A small network was shown many inputs. Here are its activations along a few directions, one row for each input.
Each table varies a few parts of the input and shows all the possible inputs, shuffled.
Descriptions start from the smaller parts, as in this example, which fits no table here: values(2) and (point or line(9) or (ring(5) and line(6))).
Shared parts are said once, and a part with two or three values counts as separate values.
In the rows, 128 means zero.

Other details of the inputs shift rows strongly along two fixed directions, in all tables alike. That doesn't count.

Table:
row 1: [117 133  85 133 109 116 134 150 107  98 104 113 153 113 138]
row 2: [106 106 215  99 146 192 113  86 112 214 148 148 126 137 112]
row 3: [154 121 141 163 169 109 128 114 157  74 143 150  71 120 136]
row 4: [134  86 159 139 146 137 144 108 154 138 123 161  86 122 121]
row 5: [114 130 109 119  99 146 130 140 106 143 107 113 171 128 125]
row 6: [116 154 113 104  96 134 114 137 107 151 138 108 157 139 132]
row 7: [146 121 160 159 168 124 135 118 147 121 153 162  85 125 124]
row 8: [146 116 158 147 174 127 131 123 155 126 151 160  85 125 125]
row 9: [126 134  82 118  86 101 144 140 128 115 100 103 152 136 132]
row 10: [124 161  98 106 105 106 128 149 121 132 123  99 169 148 129]
row 11: [109 119 118 121 116 140 131 139 104 132 104 120 155 118 129]
row 12: [123  86 168 139 152 156 131 111 141 152 124 153  99 113 109]
row 13: [143 149 110 142 135  95 132 138 138  91 129 121 124 135 133]
row 14: [ 98 131 120  92  76 148 141 136 102 188 102 104 176 152 118]
row 15: [122 135  81 138  98 111 134 148 122 110 112 107 146 120 127]
row 16: [125 112 182 100 146 156 119 107 129 181 148 140 130 132 116]
row 17: [112  91 167 122 148 161 132 111 116 154 117 151 128 109 119]
row 18: [124 138  83 128  95 124 129 150 115 107  99 103 167 128 134]
row 19: [160 129 108 148 152  88 122 137 165  64 142 134  87 116 143]
row 20: [153 117 144 160 174 113 134 127 161 104 155 164  76 119 130]
row 21: [122 146 120  97 106 128 112 125 114 143 130 107 156 137 132]
row 22: [124 159  98 112 100 112 115 129 114 114 124  95 155 138 141]
row 23: [130 111 196 135 170 159 133 106 133 172 152 163 100 132 113]
row 24: [133 110 112 153 134 118 134 132 144 102 119 135 104 109 123]
row 25: [162 124 113 159 162  93 122 138 170  59 145 144  69 115 144]
row 26: [119 162  96 116  98 119 114 139 112 116 124  94 151 142 142]
row 27: [115 162 100  99  91 128 113 143 105 143 130  98 164 142 135]
row 28: [131 131  87 129 104 115 131 137 124  98 100 109 161 121 133]
row 29: [124 112 184 115 151 163 123 113 129 183 160 155 113 129 117]
row 30: [120 165  94 121  94 119 118 139 108 121 133 100 152 138 142]
row 31: [150 125 121 148 151 108 113 128 155  78 141 140  80 119 142]
row 32: [159 131 120 170 166  91 132 134 161  63 137 145  77 124 137]
row 33: [105 161 111  78  80 137 110 136  95 168 123  88 189 150 128]
row 34: [114 132 107 123  96 145 131 141 104 144 111 115 173 128 126]
row 35: [115  91 177 119 131 167 144 107 130 192 127 156 113 132 110]
row 36: [129 115 184 136 162 157 128 103 130 154 151 156  94 130 120]
row 37: [130 113 104 139 133 111 134 130 126  86 106 129 130 104 136]
row 38: [164 126 123 169 169  90 129 116 162  51 140 145  69 116 142]
row 39: [128 161  96 129 111 108 126 142 117 101 124 100 142 144 138]
row 40: [122 131  85 129 101 107 132 142 128 106 102 103 149 121 125]
row 41: [ 97 118 216  97 136 201 127  94  93 240 154 148 144 147 104]
row 42: [129 132  87 131 104 118 130 143 124  98 100 109 159 122 133]
row 43: [117 154 117 103 111 126 127 146 115 156 127 105 166 152 124]
row 44: [138  94 135 167 164 127 136 124 139  88 128 166  86  93 134]
row 45: [120 156 125 106 110 120 131 132 108 152 123 104 172 149 122]
row 46: [159 128 116 172 162 100 119 123 163  54 147 147  60 111 149]
row 47: [142 147  99 132 128 102 123 147 141  95 141 120 118 127 140]
row 48: [102  85 195 103 137 182 131  94 117 214 123 146 140 123  96]
row 49: [118 138  87 121  81 115 145 146 117 135 110 109 153 139 130]
row 50: [130 106 193 114 165 153 129 103 137 181 148 155 118 133 111]
Description of these inputs: line(5) and (line(4) or ring(6)).
The inputs of row 34 and row 42 match in every part but the line(5) part. If row 15 is changed in the same way as row 34 into row 42, which row does it become? -> row 40
The inputs of row 20 and row 8 match in every part but the line(5) part. If row 29 is changed in the same way as row 20 into row 8, which row does it become? -> row 47
Which other rows does row 14 become when the line(5) part takes its other values? List them by row number. -> row 4, row 9, row 35, row 49
List by row number the other rows that have the line(5) part in common with row 45. -> row 9, row 16, row 21, row 22, row 28, row 37, row 38, row 48, row 50
Which other rows does row 25 become when the ring(6) part takes its other values? List them by row number. -> row 26, row 31, row 32, row 39, row 43

Table:
row 51: [101 108 130 104 108 153 135 126  99 158  90 116 177 120 117]
row 52: [111 117  85 115  78 132 131 135 108 121  91 106 165 115 133]
row 53: [112 128  75 145  96 118 140 150 106 101  91 110 159 111 131]
row 54: [113 144 114 115  99 140 144 153 113 177 124 113 170 149 112]
row 55: [156 105 144 147 167 107 135 129 169 107 132 152  96 122 119]
row 56: [133 108 184 120 169 131 140 102 140 156 142 157 104 131 115]
row 57: [123 157  98 104  99 122 100 140 114 114 139 100 145 126 146]
row 58: [113 136 116  90  81 140 128 139 124 183 121 104 167 151 118]
row 59: [157 164  59 174 143  75 117 163 138  18 141 125  99 109 160]
row 60: [109 151 125  96  85 146 111 120 107 163 126  93 158 152 127]
row 61: [132 122 171 153 156 156 129 111 128 140 145 153  98 133 124]
row 62: [154 139  78 151 126  66 133 136 163  54 133 124  75 124 151]
row 63: [137 114 189 133 169 151 121  93 139 146 140 147 109 132 117]
row 64: [135 116 161 154 162 127 149 120 138 135 150 166  81 130 123]
row 65: [133 110 191 120 182 156 107 102 132 146 156 154 114 114 126]
What do these inputs look like to the network? -> values(3) and (point or line(4))
The inputs of row 54 and row 58 match in every part but the values(3) part. If row 53 is changed in the same way as row 54 into row 58, which row does it become? -> row 52

Table:
row 66: [106 165 150  84 110 142 124 137  92 197 146 111 189 159 121]
row 67: [142  70 157 149 168 138 139 116 155 111 116 169  85 100 128]
row 68: [135  66 161 149 160 133 156 114 164 141 120 171  78 103 107]
row 69: [112 166 120  79  89 149 111 148  99 184 141  97 188 149 124]
row 70: [146 160  78 132 124  83 111 148 149  68 122  97 139 133 141]
row 71: [139  58 167 151 164 156 140 105 159 118 124 179  65  99 128]
row 72: [144 153  70 167 122  91 145 163 132  69 103 114 150 132 132]
row 73: [ 83 141 141 105  75 185 139 133  78 227 110 111 194 159 105]
row 74: [124  94 130 125 125 143 141 128 132 129 106 139 127 114 130]
row 75: [143 121 135 135 139 129 110 115 157 113 143 126  95 126 133]
row 76: [133 131 162 111 147 151 110 125 133 162 157 142 126 134 120]
row 77: [147 173  81 137 122  75 129 158 134  76 146 110 131 137 148]
row 78: [104 102 191 125 162 184 117 107 100 169 140 152 118 106 119]
row 79: [141 136 145 129 151 109 125 117 142 111 129 129 113 141 124]
row 80: [127 151  74 148 128  98 118 155 110  56 116 106 138 105 147]
row 81: [126 125 180 110 145 143 127 104 129 165 136 132 123 147 113]
row 82: [135 130  68 149 101 101 119 127 128  55 103 119 125 104 152]
row 83: [147 117 171 140 163 125 128 101 153 118 142 146  79 134 124]
row 84: [ 92 160 158  55  94 176 108 136  82 237 140 102 216 162 108]
row 85: [139 134  70 145 105 100 124 132 125  55 102 107 142 104 148]
row 86: [120 175 103 102 101 109 135 138 106 142 134  95 165 156 136]
row 87: [129 175  96 114 112  95 134 140 118 117 135 101 154 152 139]
row 88: [138 130 154 140 157 120 133 107 144 132 156 154  78 138 135]
row 89: [139 124 134 136 137 127 105 115 156 118 139 132  91 128 135]
row 90: [113  62 189 123 145 183 135  99 134 179 118 177  96 113 119]
row 91: [144 126 168 140 166 126 129 118 146 131 168 159  85 128 132]
row 92: [ 76 152 145  80  70 191 142 141  60 250 103  92 245 166  97]
row 93: [132 165  82 114 102 102 111 146 132 101 121  83 160 140 138]
row 94: [118  92 176 154 174 162 114 104 124 125 144 173  70  96 130]
row 95: [128 132 165 118 136 141 127 122 124 163 164 139 115 139 126]
row 96: [141  83 139 143 160 126 138 126 148 102 107 157 108 107 130]
row 97: [123  97 175 156 145 175 145 113 130 168 133 160 107 129 107]
row 98: [107 111 179 122 165 169 116 115  99 159 132 146 135 111 119]
row 99: [112 159 120  82  88 153 109 142 101 185 145  98 178 150 123]
row 100: [138 143 132 136 136 111 123 131 136 121 157 141  98 136 140]
row 101: [ 98 164 139  78  88 149 132 124  87 206 141  96 181 165 121]
row 102: [142 150  67 169 110  98 147 161 133  72 107 110 138 129 135]
row 103: [132 119  56 145  94  80 156 157 148  83  98 112 124 115 126]
row 104: [145 111 166 136 162 138 112 106 162 125 148 143  86 121 126]
row 105: [113 145  86 136 111 122 118 146 101  86 123 105 138 110 143]
row 106: [140  76 146 150 164 113 153 124 161 126 114 164  97 105 108]
row 107: [142  85 157 151 163 144 123  96 139 102 123 159 100  94 128]
row 108: [141 120  56 150 110  68 155 160 152  72  94 114 128 111 127]
row 109: [141 115 166 135 149 131 128 102 147 126 142 140  81 138 123]
row 110: [144 178  77 132 126  69 133 148 133  75 133 106 139 146 146]
row 111: [115 164 109 103  82 115 122 130 109 143 116  91 154 162 131]
row 112: [141 134  73 143 118  92 122 135 124  54 100 110 153 106 144]
row 113: [102 118  93 112  77 121 149 143 118 163  94 113 157 130 113]
row 114: [142 112 175 129 160 156 108 113 148 157 165 166  81 125 125]
row 115: [136 131  66 146  97 103 124 131 125  55 106 107 136 105 147]
The inputs of row 110 and row 88 match in every part but one. If row 84 is changed in the same way as row 110 into row 88, which row does it become? -> row 114
The inputs of row 86 and row 87 match in every part but one. If row 85 is changed in the same way as row 86 into row 87, which row does it become? -> row 107
What do these inputs look like to the network? -> line(5) and (point or line(4) or ring(5))
A walk changes only the line(5) part. It starts at row 70 and steps to row 93. List the rest of the walk in order. -> row 104, row 75, row 89
List by row number the other rows that have the line(5) part in common with row 75. -> row 71, row 95, row 97, row 99, row 101, row 103, row 105, row 109, row 115
Which other rows does row 77 become when the line(5) part takes its other values? List them by row number. -> row 66, row 91, row 95, row 100
A walk changes only the line(4) part. It starts at row 108 and steps to row 67. List the rest of the walk in order. -> row 107, row 80

Table:
row 116: [135 107 169 144 169 159 112 115 135 132 153 162  94 107 130]
row 117: [144 111 156 154 177 129 126 116 142  98 136 154 103 110 128]
row 118: [132 161  90 125  91 100 133 139 129 116 123  99 137 154 135]
row 119: [106 125 173  81 113 171 118 119 117 224 146 129 152 151 109]
row 120: [150 124 128 153 161  99 143 137 155  99 136 143 100 127 124]
row 121: [120 113  46 130  74 108 137 163 122  86  83 104 158 101 136]
row 122: [127 154  90 123 105 107 130 161 127 124 135 111 143 137 134]
row 123: [ 99 140 147  96 110 166 124 140  91 202 139 126 174 139 119]
row 124: [135 115 162 163 165 142 139 115 133 124 145 166  82 122 126]
row 125: [ 90 115  96 117  65 150 145 130  91 162  76 102 183 126 117]
row 126: [142 107 163 153 180 130 139 122 142 121 140 165 102 118 120]
row 127: [104 143 151 100 105 158 114 109  93 169 127 108 156 146 127]
row 128: [158 123 130 143 156  95 134 126 166  97 134 140  95 131 126]
row 129: [142 154  73 133 118  91 104 146 136  57 132 106 119 116 153]
row 130: [133 119 161 121 157 133 116 107 131 126 132 135 122 121 125]
row 131: [147 111 146 129 155 126 111 113 161 114 153 149  79 117 136]
row 132: [143 153  85 160 121  87 144 147 143  76 130 119 104 134 138]
row 133: [120 109  79 129 101 110 149 147 126  98  71 108 166 113 127]
row 134: [139 108 174 135 153 139 125  91 149 134 147 151  76 131 130]
row 135: [127 168  82  95  91  93 123 141 118 115 112  80 181 146 135]
row 136: [ 94 127 189 104 121 196 122 104  82 211 135 130 162 142 114]
The inputs of row 136 and row 117 match in every part but one. If row 125 is changed in the same way as row 136 into row 117, which row does it become? -> row 133
What do these inputs look like to the network? -> values(3) and (point or ring(6))
A walk changes only the ring(6) part. It starts at row 127 and steps to row 136. List the rest of the walk in order. -> row 124, row 132, row 118, row 134
